These are the activations of a small neural network, seen along a few directions. Each row is one input.
Each table varies a few parts of the input and shows all the possible inputs, shuffled.
Descriptions start from the smaller parts, as in this example, which fits no table here: line(4) and (point or ring(9) or (values(3) and ring(8))).
Shared parts are said once, and a part with two or three values counts as separate values.

Other details of the inputs vary at random and push rows far along three fixed directions, the same in every table; ignore that.

Rows:
R1: [ 17  12   0 -36  36  12 -28 -16  13  27 -18  21   2  15]
R2: [ -2  -6  14  56 -18  42  -6  -9 -43 -43  18  32  -5  -8]
R3: [  7 -10   6 -21  23  14 -35 -34  16 -13 -17  23  20  33]
R4: [-26 -52  -1 -27 -39 -59  35  -1  18 -14  29 -29  -6   5]
R5: [  0  -3  21  29  -9  11  -7 -29  -8 -48  -2  25   0  19]
R6: [-40 -61 -22 -30 -34 -27  11 -18  13  -8  27 -26 -25   4]
R7: [  8  -4  13  49 -19  33  -5   2 -47 -48  12  27   5   2]
R8: [-15 -45   6 -16 -23 -46  15  -9  -1 -19  14 -11   3   6]
R9: [ -6   3   0  27 -35 -12  42  40 -28   3  20 -21  -9 -35]
R10: [  4  19 -21 -21   2  -9  15  11  16  36  -4  -9 -24  -3]
R11: [ 17   6  13 -33  39 -17 -19 -19  24  21 -25  14  26  15]
R12: [  6  16  26  63 -18  20  17  17 -41 -33  12  11  15 -23]
R13: [ -4  58 -50 -15  29  11   4  70   7  95 -18 -56 -35 -57]
R14: [  4 -11   7  19  -2  23 -16 -14 -19 -33   4  22  12  18]
R15: [-28   0 -17  34 -27   9  11  39 -33  -4  12 -35 -28 -42]
R16: [ 30  12  -2 -49  30   1 -23 -28  33  20 -20  24   8  39]
R17: [-44 -58 -22 -25 -44 -41  28 -17  17 -12  28 -21 -18  23]
R18: [-21 -47  14  15 -15  19 -19 -48  -8 -52  17  30  10  26]
R19: [ 18  22   8   8  14  20 -22 -13   4 -16 -19  11   5  12]
R20: [ 22   7  19 -54  35 -24 -15 -32  43  18 -26  10  22  20]
R21: [-31 -49 -25 -25 -39 -59  43  25  -2  18  32 -41 -13 -10]
R22: [ 27  -9  22 -31  24 -19  -9 -25   8   4 -11  32  23  26]
R23: [ 30  49  27  41  24  24  -1  17  -9  -1 -11  17  21 -17]
R24: [-34  -3 -22  34 -26  14  12  40 -31   3  15 -33 -22 -37]
R25: [ -9  10 -24 -56  11 -40  20  22  42  67 -10 -43  -3 -18]
R26: [ 33  84   6  47  41  54 -18  18  -9  19 -32  20  -2 -19]
R27: [ 19   1   6 -16  18  13 -25 -33  17 -11 -10  28  16  41]
R28: [ 17   0  20 -44  34 -21 -13 -30  47  13 -16  16  29  28]
R29: [ 19  70 -24  10  34  29 -15  51  -1  49 -35 -33 -17 -47]
R30: [ -6  -3  14  61 -26  34  -6  -7 -33 -60   9  18   9   8]
R31: [-14  13 -20  31  -7  27   3  25 -18  13  11 -16 -21 -32]
R32: [  4 -20   6 -25 -14 -34  27   3  15   7  17  -4   2   7]
Each input here is: line(4) and (values(3) or line(5)).
The inputs of R10 and R17 match in every part but the line(4) part. If R7 is changed in the same way as R10 into R17, which row does it become? -> R3
Which other rows agree with R15 in the line(4) part? List them by row number. -> R4, R5, R6, R8, R19, R20, R29
A walk changes only the line(5) part. It starts at R26 and steps to R27. List the rest of the walk in order. -> R14, R13, R31

Rows:
R33: [-20  24 -28  50  -9  20  -5  59 -19  -2  -5 -45  -9 -42]
R34: [-11 -82  38  -7 -31 -62  11 -70  11 -88  23  14  41  42]
R35: [-17  12 -15  39  -8  40   1  42 -30  25  20 -32 -20 -65]
R36: [ 32 -19  45 -71  30 -40 -13 -54  36  -4  -2  47  44  66]
R37: [ 16  41 -49 -60  27   7  13  -1  60  77 -11 -18 -25  18]
R38: [ 34  26  16 -23  16  12 -17 -53  32 -19 -24  45  -8  52]
R39: [-35 -13 -31 -48 -27 -34  16 -11  48  16  -2 -46 -41   1]
R40: [ -6 -22   3  13 -46 -51  56  44 -21  -4  31 -38  -9 -16]
R41: [  9  -2  36  64 -14  30 -13 -23 -66 -62  -1  59  -3   8]
R42: [ 34  82  42  38  57  49 -24   1  11  28 -44  38  44 -32]
R43: [ 20 -14  35 -49  43   9 -53 -60  24  -9 -25  30   7  14]
R44: [ 36  84 -21   4  64  55 -38  64  -5  65 -53 -38   3 -69]
R45: [ 19 -26  25  19  -2  43 -15 -32 -31 -35  27  53  13  17]
R46: [  9  -9  35 -76  48 -39 -20 -38  53  20 -16   9  39  31]
R47: [-24 -85  28 -44 -21 -71  16 -44  27 -41  22  -7  29  41]
R48: [-26 -15 -41 -61  15 -32 -21  14  16  57 -25 -46  -4   4]
R49: [ 41  49  16 -11  55  19 -36 -20  26  13 -37  44  -4  19]
R50: [ -6  22  -1  57 -48   3  61  53 -36  16  25 -10  -4 -48]
R51: [ 26  15 -21 -86  35 -22  -7   9  37  74 -16 -13 -35 -14]
R52: [-12   8  29  64  -1  28 -18  -9 -19 -49  -8  17  -9 -14]
R53: [ 32   9  17  15  23  26 -40 -19  -5 -38 -18  48  28  49]
R54: [ 18  83  -1  11  70  37 -40  19  -5  59 -63  -1 -14 -46]
R55: [-28 -33 -43   5 -45 -24  26  43 -47  -1  21 -31 -16  -4]
R56: [-35 -32 -33 -53 -19 -17   9 -36  56  16  19 -28 -17  31]
R57: [ 14  28  22  66  -2  62 -34 -19 -21 -80 -22  28  25  19]
R58: [  7 -30  29   9 -22 -16  31 -15  -8 -32  22  36  25  19]
R59: [  2 -18 -10  20 -49 -60  57  33 -15 -10  27 -39  -9 -21]
R60: [ 25  29  20  82 -32  57 -10  -2 -51 -89   0  37  13  28]
R61: [-25   3 -31  51 -31  20  33  45 -59  18  30 -12 -28 -35]
R62: [-16 -37  34  16 -11 -11  20 -20   1 -40  13  19  32   3]
R63: [-50 -70 -44 -22 -54 -43  41   9  14  12  60 -26 -34  20]
R64: [-55 -36 -32  28 -36  -4  21  21   0   3  40 -39 -25 -23]
R65: [-34  17 -26  50  -3  29   4  38 -39  31   8 -26 -18 -48]
R66: [ 27   9 -42 -88  28 -17 -12  32  28  74 -19 -31  -9  -5]
Describe the family of inputs behind these rows. -> values(2) and (line(5) or (values(3) and line(4)))
Change only the line(5) part in R62. List by row number the other rows that result. -> R34, R42, R46, R47
Change only the values(3) part in R63. List by row number the other rows that result. -> R49, R53
A walk changes only the line(4) part. It starts at R44 and steps to R48. List the rest of the walk in order. -> R33, R57
